A small network was shown many inputs. Here are its activations along a few directions, one row for each input.
Each table varies a few parts of the input and shows all the possible inputs, shuffled.
A made-up example of a description, with smaller parts first: one of 2 separate values, together with either a single point or one of 11 places along a line or (one of 5 places around a ring, together with one of 6 places along a line).
Shared parts are said once, and a part with two or three values counts as separate values.
(in the rows, 128 means zero)

Other details of the inputs vary at random and push rows far along two fixed directions, the same in every table; ignore that.

Table:
R1: [103 114 134  91 145 205  98 174  86 177 189 161 197  49]
R2: [150 137 112 133 123  94 104 121  86 133  98 141 104 119]
R3: [136 155 148 122 118  98 118 164 109 125  98 145 105 150]
R4: [116  92 113 150 132 100 129 133 159  95 149 135 125 138]
R5: [160 139 140 121 130 116 114 150 105 123 110 111  81 127]
R6: [111  81 128 105 158 194  79 195  65 151 174 187 162  93]
R7: [165 141 135 133 145  95 100 160 122 119 110 115 105 115]
R8: [143 148 137 106 117 110 120 159 115 125  93 146  91 149]
R9: [114 123 134  98 160 109 138  80 154 103 173 140 123 188]
R10: [123 157 103 124 139 107 101 110  94 142  89 119 113 117]
R11: [111 101 116 138 128 154 160 101 154 106 142  95 143 133]
R12: [113 162 132 108 131  92  98 155 123 139 109  95 119 125]
R13: [162 147 152 118 129 120 127 157 121 137  93 131  91 141]
R14: [ 99 125 136 146 121 136 169  90 161 125 132 134 148 129]
R15: [172 160 151 143 106 110 115 153 107 121 105 114 133 129]
R16: [111  88 119 139 118 122 144 124 143  99 150 131 101 150]
R17: [146  81 121 140 102 149 153 112 159 109 140 131 140 146]
R18: [ 86 108 107 149 122 114 149 104 154 143 160 117 150 125]
R19: [140 143 140 116 115  78 100 166 114 130 118 118 109 127]
R20: [138 174 132 100 120 132 131 115 121 138  82 129 113 113]
R21: [136 132 136 100 147 115 149  48 151 104 171 143 136 155]
R22: [103 103 124  96 162 220  89 153  71 164 168 173 187  55]
R23: [126 108 144 152 105 123 170 102 150 116 140 157 138 130]
R24: [134  96 146 159 114 134 174 125 154 110 141 138 159 148]
R25: [ 83 107 110 131 133 135 144 112 153 108 141 107 111 148]
R26: [131 119 148 110 172 122 147  79 160 114 179 126 126 182]
R27: [150 168 134 106 127 138 133 137 123 133  77 106 128 132]
R28: [119 161 112 113 148 100  90 150 125 117  99 107 115 120]
R29: [ 99  94 134 106 187 226  85 185  78 174 173 154 177  81]
R30: [120 180 122 125 124 111 128 129 102 151  89 133 119 133]
R31: [151 145 108 121 107 106 118 128  86 128 108 136  87 121]
R32: [150 149 122 127 105  77 112 142 100 145 118 129 113 113]
R33: [123 165  99 113 123 120 117 118  94 137 100 114  96 119]
R34: [117 103 116 101 169 222  92 193  90 151 178 153 212  62]
R35: [140 167 117 113 135 106 102 117 123 120  98 113 127  86]
R36: [127 112 142 166  98 121 152 102 149 114 154 143 139 126]
R37: [122 157 115  96 124 128  98 139 124 133  89 114  97 144]
R38: [112 106 120 175 100 116 150 113 137 127 161 152 135 145]
R39: [130  96 137 146 104 103 152 105 155 120 160 131 143 107]
R40: [139  76 129 158 128 127 146 106 143 103 138 122 150 131]
R41: [156 157 161 147 123 106 107 162 113 135 113 117 105 138]
R42: [141  92 135 144 111 144 174 120 160 110 133 137 143 148]
R43: [125  87  98 143  97 135 148 100 145 128 146 158 116 147]
R44: [154 180 122  79 152  98 110  88  94 133 135 147 111 156]
R45: [126 173 109 110 122 123 130 124 109 151  84 133 106 133]
R46: [104 104 120 154 160 127 137 120 177 116 146 100 137 128]
R47: [129 173 155 125 147 121 125 152 123 149  89 106 115 139]
R48: [105 105 139 165 110 112 137 136 151 110 156 138 127 161]
R49: [132 163  96 107 113 127 109 115 110 148  89 125 102 131]
R50: [ 84 115 121 129 132 137 158 118 169 122 125 127 121 163]
R51: [122 103 119  84 143 247  99 180  89 166 163 158 191  88]
R52: [130 176 152 139 139 120 106 151 122 146 104  93 116 135]
R53: [177 175 146  75 157 113 113 100 106 114 129 118 134 156]
R54: [111 110 112 126 109 151 148  77 166 122 131 127 130 126]
R55: [159 131 145 133 146 104 100 143 105 129  99 116  98 125]
R56: [133 161 147 119 143 101 106 154 129 152 110  80 118 117]
R57: [ 84 123 111 169 116 130 150 101 147 137 153 128 146 144]
R58: [123  93  95 160 122 103 141 111 145 112 154 149 133 123]
R59: [133 184 141 129 114 118 111 120 113 137 102 114 127 109]
R60: [146  88 119 157 128 117 146 123 160  93 148 121 156 121]
R61: [165 156 140 108 104 119 133 125 112 128  90 151 103 115]
R62: [123 104 116  99 130 210 117 185  67 175 168 213 159  95]
R63: [174 140 131 117 112 120 122 141  99 109 102 109 109 120]
R64: [145 179 143 135 122 124 113 142 116 131  96  91 143 128]
R65: [133  80 131 144 120 143 145 121 165 122 147 132 110 154]
R66: [101 109 135 141 145 150 167 116 177 134 131 114 124 155]
R67: [162 146 129 111 105 115 121 119  97 115 106 130  94 101]
R68: [138  93 120 134  94 139 150  89 155 114 139 149 121 128]
R69: [106  98 122 137 135 157 145 109 176 132 138 108 121 152]
R70: [117 112 128 114 131 195 116 190  60 174 171 212 171  96]
R71: [118  85 116 132 107 130 137 123 158 110 141 144 108 162]
R72: [148 163 138 115 127 105 113 144 123 137 102  79 146 109]
R73: [107 113 138 153 130 148 174 113 164 121 134 114 169 147]
R74: [137  98 118 150 120 108 143 100 157  98 148 140 137 103]
R75: [111  93 120 150 143 142 145  94 154 112 131 100 160 130]
R76: [155 154 163 133 131 107 125 162 114 137  98 130 105 142]
R77: [128 167  94 123 138  98 101 127 111 133  99 119 120 107]
R78: [ 82  99 114 143 148 123 129 105 153 113 131 113 129 146]
R79: [139  85 138 153 112 114 156 128 159 115 161 111 162 125]
R80: [103 113 114 132 119 142 155  79 151 110 140 114 123 115]
R81: [110 177 137 128 126 110  98 153 116 134 104 107 116 143]
R82: [ 98 101 124 143 145 148 153 110 160 120 148  96 114 141]
R83: [ 76 118 133 144 134 128 157 124 163 123 134 127 137 163]
R84: [162 139 134 123 121 102 106 112  97 120  96 135 111  98]
R85: [159 142 155 128 128  88 107 165 120 141 119 103 108 119]
Description of these inputs: one of 5 places around a ring, together with either a single point or (one of 2 separate values, together with one of 8 places around a ring).
Changing only the place on the ring of 5 turns R72 into R18. The same change can be made to R75. Which row results?
Answer: R10
Changing only the place on the ring of 5 turns R29 into R22. The same change can be made to R65. Which row results?
Answer: R68
Changing only the place on the ring of 5 turns R25 into R80. The same change can be made to R37. Which row results?
Answer: R54
Start at R19 and move only the place on the ring of 8, one step at a time. The first step leads to R4. Which rows follow, in order?
Answer: R6, R16, R71, R8, R3, R48
Change only the choice among 2 separate values in R19. List by row number the other rows that result.
Answer: R12
Change only the place on the ring of 5 in R23. List by row number the other rows that result.
Answer: R3, R24, R70, R76

Table:
R86: [131 144 127 114 140 133 113 134 116 135 121 121 125 128]
R87: [130 153 124 112 131 122 114 133 116 133 107 120 118 123]
R88: [129 107 124 141 122 121 142 112 144 116 141 131 125 141]
R89: [126 139 127 118 138 134 117 134 120 137 126 125 134 117]
R90: [120  95 130 109 140 200 117 167  96 153 183 176 169 100]
R91: [100  93 121 107 157 211 113 166 100 154 184 167 181  95]
R92: [128 152 131 117 135 123 116 137 116 137 114 120 126 130]
R93: [145 141 137 125 125 116 114 144 114 129 118 131 121 121]
R94: [129 146 131 114 140 131 115 133 117 137 126 122 126 124]
R95: [127 106 121 141 121 121 144 111 144 113 137 133 128 136]
R96: [110 121 124 136 130 128 143 104 147 121 135 123 131 141]
R97: [128 110 128 137 117 125 147 108 145 115 138 134 127 138]
R98: [124 110 127 150 117 120 147 117 143 118 137 129 129 136]
R99: [113 120 130 138 131 129 143 116 156 121 134 115 135 141]
R100: [ 97  86 125 113 156 219 113 170  99 159 189 165 186  91]
R101: [147 141 133 119 126 118 116 135 111 131 122 134 118 123]
R102: [125 112 126 143 119 121 146 110 143 120 141 135 126 142]
R103: [147 147 126 118 118 111 116 136 110 127 106 132 111 121]
R104: [145 142 130 125 117 115 116 144 111 129 110 128 112 120]
R105: [111 120 121 141 129 126 144 107 150 124 133 121 135 137]
R106: [114 119 128 139 130 130 146 114 153 121 134 112 134 137]
R107: [128 146 124 117 131 126 115 135 118 136 113 122 123 121]
R108: [130 149 128 118 130 125 113 136 116 137 108 116 119 120]
R109: [146 135 130 126 123 122 117 144 111 127 117 128 121 120]
R110: [146 141 130 119 125 117 118 134 111 128 117 135 121 118]
R111: [127 109 128 140 121 119 144 107 144 115 141 135 126 135]
R112: [137 155 135 117 138 124 118 138 115 136  97 121 109 131]
R113: [112 115 125 137 135 125 140 114 151 121 136 115 132 144]
R114: [116 121 127 133 132 131 144 108 152 123 138 117 131 143]
R115: [128 142 132 119 137 132 116 135 117 137 121 119 130 116]
R116: [128 140 127 117 133 139 120 134 122 137 122 125 135 120]
R117: [124 107 121 144 115 119 144 114 146 119 136 134 125 133]
R118: [148 140 129 119 123 119 115 133 109 125 114 133 116 125]
R119: [114 115 122 135 134 129 140 105 148 118 135 119 130 141]
R120: [144 136 134 126 124 121 118 143 113 130 122 130 123 116]
R121: [145 147 130 120 120 116 118 131 107 128 111 135 115 126]
R122: [128 110 125 138 118 123 148 111 147 115 136 133 130 136]
R123: [145 136 134 125 123 121 117 137 111 132 119 131 122 115]
R124: [129 152 126 116 134 126 118 130 115 134 112 123 127 124]
R125: [113 118 129 134 131 128 145 114 154 123 136 116 134 144]
R126: [110 119 130 141 136 123 140 115 155 121 137 115 134 138]
R127: [124 108 123 141 118 121 144 113 145 120 141 134 121 140]
R128: [128 104 126 147 119 122 143 114 144 117 136 127 128 134]
R129: [146 148 128 121 120 114 119 133 108 128 109 135 118 123]
R130: [129 109 125 142 116 123 147 112 148 118 136 132 131 134]
R131: [115 119 126 132 130 131 144 105 151 120 135 120 131 140]
R132: [109 117 122 134 129 128 141 106 149 121 135 122 126 139]
R133: [110 118 122 135 130 127 141 109 151 124 138 120 125 142]
R134: [143 141 127 126 119 119 120 135 111 132 116 137 123 121]
R135: [131 147 128 112 134 133 119 132 120 133 116 122 129 122]
R136: [123 105 125 146 114 121 144 115 145 120 136 130 124 133]
R137: [146 147 132 123 118 110 112 145 113 129 106 128 110 124]
R138: [145 144 132 127 118 117 118 136 108 132 110 130 119 121]
R139: [129 153 130 118 132 121 111 142 119 134 107 116 118 126]
R140: [108 121 127 143 132 126 142 115 152 122 134 118 135 142]
R141: [146 141 135 120 125 113 116 141 112 130 118 132 119 124]
R142: [130 152 129 116 136 129 116 132 115 137 118 122 124 129]
R143: [129 146 128 114 138 128 116 131 118 133 119 123 129 119]
R144: [128 146 133 114 140 126 115 138 118 136 121 120 128 125]
R145: [129 145 131 120 139 129 111 143 119 132 116 117 128 125]
R146: [128 149 130 121 132 130 117 133 115 138 113 119 128 121]
R147: [146 137 134 123 120 125 121 143 114 129 117 129 123 120]
R148: [127 105 131 146 125 126 150 117 145 120 132 137 119 143]
R149: [130 152 129 113 132 119 113 140 117 136 109 118 117 129]
R150: [108 116 123 141 128 127 143 116 152 122 134 114 128 136]
R151: [127 141 132 120 139 133 117 140 119 135 124 118 131 117]
R152: [127 148 129 122 134 130 118 139 116 136 117 118 129 123]
R153: [126 106 128 147 122 120 141 120 147 114 137 129 129 139]
R154: [113 115 124 142 134 127 141 115 151 119 134 111 133 137]
R155: [128 106 122 145 119 120 143 113 145 116 136 132 129 134]
R156: [127 105 127 143 122 118 143 118 145 116 139 130 127 142]
R157: [143 134 129 124 124 122 119 136 114 131 124 137 126 116]
R158: [145 148 134 126 120 113 115 142 111 129 109 130 118 126]
R159: [128 145 130 113 138 131 115 129 116 133 122 124 126 122]
R160: [147 143 136 122 120 120 117 144 116 128 113 130 121 124]
R161: [123 107 123 140 116 121 144 110 143 116 139 136 122 137]
R162: [ 93  79 120 113 158 224 116 169 103 159 198 173 192  91]
R163: [129 108 129 144 115 124 147 113 147 119 135 128 129 134]
R164: [130 144 132 117 132 137 119 135 119 137 117 118 130 120]
R165: [128 108 130 139 118 121 147 117 148 118 138 131 129 142]
R166: [122 106 126 142 117 118 144 119 146 119 139 133 124 140]
R167: [146 148 133 122 120 110 117 139 109 131 110 131 116 129]
Changing only one part turns R92 into R167. The same change can be made to R113. Which row results?
Answer: R156
Changing only one part turns R138 into R146. The same change can be made to R88. Which row results?
Answer: R86
Changing only one part turns R143 into R110. The same change can be made to R152. Which row results?
Answer: R98
What do these inputs look like to the network?
Answer: one of 2 separate values, together with either a single point or (one of 5 separate values, together with one of 8 places around a ring)
Change only the choice among 5 separate values in R131. List by row number the other rows that result.
Answer: R96, R119, R132, R159
Change only the choice among 5 separate values in R136. List by row number the other rows that result.
Answer: R123, R128, R138, R163
Change only the place on the ring of 8 in R161. List by row number the other rows that result.
Answer: R103, R104, R117, R127, R136, R137, R166

Table:
R168: [ 79  92 125 110 156 217 130 157 117 159 189 172 180 118]
R169: [ 99 117 111 152 119 108 152  96 172 114 117  97 123 139]
R170: [ 97 109 122 108 158 191 116 144 113 150 183 146 181 104]
R171: [177 162 154 129 118  85  99 180 101 129  87 114 100 126]
R172: [134 104 125 146 119  96 155  86 158 100 135 132 111 152]
R173: [108 121 118 157 127 113 155  89 169 112 116  92 133 139]
R174: [ 95 122 118 153 125 109 153  92 167 122 123 104 115 153]
R175: [ 90  88 126 102 163 218 124 151 117 154 196 163 173 122]
R176: [173 172 133 106 116  91  99 134  90 126  95 127 108 116]
R177: [158 163 135 108 114 112 112 147  93 134  97 149 103 131]
R178: [113 125 127 144 130 112 157  83 175 113 125  93 131 139]
R179: [178 170 139 109 112 100 105 137  95 129  87 124 107 105]
R180: [177 197 135  82 121 129  59 198  28 166  79 155  99  85]
R181: [126 100 113 161  96  97 155 100 162 105 124 125 113 136]
R182: [ 89  89 123 106 170 208 120 146 116 150 194 163 180 108]
R183: [136 103 120 166 103 101 158  93 158 103 122 120 124 136]
R184: [108 114 144 164 134 102 149 127 180 110 128  85 125 159]
R185: [167 155 136 100 120 116 108 142  93 129 106 141  98 135]
Changing only one part turns R177 into R168. The same change can be made to R185. Which row results?
Answer: R175
What do these inputs look like to the network?
Answer: one of 2 separate values, together with either a single point or one of 8 places around a ring
